A small network was shown many inputs. Here are its activations along a few directions, one row for each input.
In each table, some parts of the input vary, and every possible input appears once, in random order.
Descriptions start from the smaller parts, as in this example, which fits no table here: values(3) and (point or ring(9) or (line(4) and ring(8))).
Shared parts are said once, and a part with two or three values counts as separate values.
(in the rows, 128 means zero)

Other details of the inputs vary at random and push rows far along two fixed directions, the same in every table; ignore that.
These rows show it; all are for the same input, with only those details redrawn:
[ 81 130 158 120 113 114 113 129 100  96  98 111 133]
[123 177 108 138  97  82 136 146 204 201 120  79  68]
[ 75 120 163 120 117 122 111 126  86  82  96 118 146]
[118 168 113 139 100  90 133 143 190 189 119  87  81]
[115  83  92 197 142 197 141 123 156 172 156 177 214]

Table:
row 1: [104 117 162 112 112 110 110 106  68  81 128 114 145]
row 2: [181 188 135 111 113  91 132 163 187 177 120 100  89]
row 3: [152 165  71 129 131  82 141 136 180 163 113  96  62]
row 4: [167 167  67 123 129  62 135 134 187 181 134  86  44]
row 5: [161 128 187  93 130 118  96 129  74  74 127 128 150]
row 6: [ 72 143 164 106 144 141 112 132  78  83 108 128 132]
row 7: [159 149 132  91 103 102 155 167 226 197 112  90  57]
row 8: [140 169  67 133 135  78 138 153 207 184 103  92  48]
row 9: [115 123 148  98 144 127 112  98  74  55 144 135 108]
row 10: [102 111 146 131 115 113 115 134  67  74  89 126 133]
row 11: [132 134 188 101 137 124 112 152  88  75  95 134 153]
row 12: [121 133 184  97 137 127 104 161  95  76  88 136 155]
row 13: [182  98 117 167 155 193 135 134 147 163 163 195 221]
row 14: [131 104 142 122 108 106  98 112  52  73 123 119 130]
row 15: [100 132 153 121 108 116 120 114  91  93 112 112 139]
row 16: [133 197 113 121 120 105 140 134 171 186 141  92  67]
row 17: [161  80  62 203 132 179 143 119 145 183 164 185 194]
row 18: [ 99 122 163 115 110 113 113 104  72  81 115 120 145]
row 19: [124  85  97 198 142 192 148 115 147 168 162 173 211]
row 20: [105 139 140  99 141 121 125 109  97  73 123 138  99]
row 21: [102 154 159 102 134 125 117 112  78  99 127 123 118]
row 22: [120 106 141 120 110 104 105 122  55  75 114 123 134]
row 23: [155 139 179  91 129 109 106 142  92  91 121 125 141]
row 24: [130  98 185  71 116 142 136 131  98  72 100 127 137]
row 25: [151  88 189  68 115 134 122 115  88  73 127 121 131]
row 26: [125 191 119 128 128 106 142 141 173 187 137  94  66]
row 27: [ 81 136 139 105 148 131 123 132 110  72 106 137 103]
row 28: [115  83  92 197 142 197 141 123 156 172 156 177 214]
row 29: [164 140 142  94 107 108 159 155 203 180 117  95  70]
row 30: [132 184  96 126 133  96 153 140 203 174 135 103  38]
row 31: [156 162 116 131  94  79 124 113 164 181 158  78  78]
row 32: [107 119 120 120 153 110 123 128  94  74  89 125 116]
row 33: [132  94  73 178 171 213 156 110 152 141 176 201 188]
row 34: [169  68  53 184 174 183 133 100 133 146 178 182 191]
row 35: [147 107  84 181 164 203 144 110 145 190 204 181 193]
row 36: [120 122 117 110 145 103 117 114  87  75  99 127 114]
row 37: [132  73  70 205 140 191 137 139 145 168 141 186 202]
row 38: [181 152 135  84  95  93 156 144 209 193 128  90  56]
row 39: [148  94  69 175 170 196 151 106 159 160 197 194 173]
row 40: [157 107  90 179 160 199 136 100 139 184 209 173 184]
row 41: [111 115 140 125 108 114 113 127  64  71  94 125 136]
row 42: [140  89 187  65 117 133 129 125  91  76 119 125 135]
What is each input in this table made of?
Answer: line(6) and (values(2) or ring(5))
The inputs of row 18 and row 15 match in every part but the line(6) part. If row 13 is changed in the same way as row 18 into row 15, which row does it become?
Answer: row 2
Change only the ring(5) part in row 3. List by row number the other rows that result.
Answer: row 15, row 16, row 33, row 41
Change only the ring(5) part in row 40. List by row number the other rows that result.
Answer: row 9, row 14, row 31, row 34
Which other rows agree with row 12 in the line(6) part? List them by row number.
Answer: row 6, row 7, row 8, row 27, row 28, row 37
Change only the line(6) part in row 7. List by row number the other rows that result.
Answer: row 24, row 25, row 29, row 38, row 42
Which other rows agree with row 22 in the line(6) part? List them by row number.
Answer: row 1, row 4, row 23, row 35, row 39, row 42

Table:
row 43: [ 54  91  93 182 146 175 127  97  85 105 137 163 187]
row 44: [ 98 146 201  55 100  74 106 115  72  62  94  73  86]
row 45: [ 91 146 205  58  94  77 106 127  84  67  88  78  89]
row 46: [109 140 191  69  96  73 107 152  71  63  60  85  89]
row 47: [110 148 187  64  93  80 107 113  63  68 108  84  76]
row 48: [125  88 143 159 141 186 122 122 112 129 155 171 217]
row 49: [140  63 123 152 139 182 139 109 121 123 152 167 201]
row 50: [119 102 131 153 163 190 127 124 121 121 154 178 198]
row 51: [186 149  85 138 111  89 142 143 214 218 142  91  80]
row 52: [119  93 153 157 136 191 126 132  93 121 140 174 215]
row 53: [132  75 113 144 162 185 144 110 126 111 149 174 183]
row 54: [188 182  62 151 130  97 146 137 211 218 163 116  65]
row 55: [118 163  39 182 117  84 138 135 199 209 124  95  65]
row 56: [ 62 104  93 197 152 175 117 105  81 111 143 167 196]
row 57: [108 166 176  67 132  65 100 126  73  46  83  87  83]
row 58: [102 162  57 172 108  87 145 126 195 194 126  93  60]
row 59: [167 184  85 148 125 108 149 162 220 217 131 115  81]
row 60: [ 53 170 135 120 113  56  93 119  61  57  70  83  81]
row 61: [172 164  77 143 125 112 155 166 227 222 127 113  71]
row 62: [129 158 174  79 100  62  96 124  59  62  97  87  85]
row 63: [164 172  84 128 123 110 153 126 203 208 167 108  55]
row 64: [ 99 170 187  68 132  80 103 124  76  60 100  86  80]
row 65: [148 175 100 129 118 122 160 151 222 219 140 108  69]
row 66: [148 167  98 126 124 115 152 140 228 212 151 105  74]
row 67: [143  84 127 157 147 168 120 113  99 113 145 166 215]
row 68: [103 143 177  61 124  74 104 141  85  48  70  92  79]
row 69: [118  88 124 137 164 189 138 104 115 114 157 170 187]
row 70: [127  68 138 152 128 191 143 130 112 119 130 175 203]
row 71: [121 146 158  67 124  73 107 128  65  49  90  98  62]
row 72: [143  66 124 148 130 181 134 106  92 106 156 173 188]
row 73: [178 168  93 151 106  93 138 150 226 227 144 101  98]
row 74: [179 159  70 138 121 109 160 132 217 209 162 114  53]
row 75: [139  90 133 158 139 184 120 108  79 116 170 174 202]
row 76: [158  65 106 159 139 177 127 116  94 119 154 176 196]
row 77: [ 89 177 198  70 119  90 108 147  76  63  80  94  79]
row 78: [130  63 133 151 132 183 137 120 126 121 143 171 204]
row 79: [129  99 119 152 163 175 124 126 120 110 137 178 200]
row 80: [104 174 182  68 123  78 101 122  56  52 107  94  65]
row 81: [111 145 171  59 131  69 105 130  76  46  77  86  73]
row 82: [118  80 142 151 132 198 140 125 111 132 142 174 208]
row 83: [174 147  96 136 105  92 139 153 216 212 132  96  87]
row 84: [124  84 122 148 149 195 149 133 129 119 131 181 181]
row 85: [176 173  95 154 102 100 145 161 217 230 133 105  95]
row 86: [131  87 140 156 147 182 121 110  97 121 160 166 214]
row 87: [124  77 121 144 154 187 142 121 136 113 141 177 185]
What is each input in this table made of?
Answer: ring(5) and (point or (values(2) and line(4)))
The inputs of row 44 and row 67 match in every part but the ring(5) part. If row 65 is changed in the same way as row 44 into row 67, which row does it become?
Answer: row 59
The inputs of row 87 and row 68 match in every part but the ring(5) part. If row 58 is changed in the same way as row 87 into row 68, which row does it become?
Answer: row 55
Change only the values(2) part in row 54. List by row number the other rows that result.
Answer: row 62
Which other rows agree with row 50 in the ring(5) part? List them by row number.
Answer: row 48, row 52, row 56, row 64, row 75, row 77, row 80, row 86
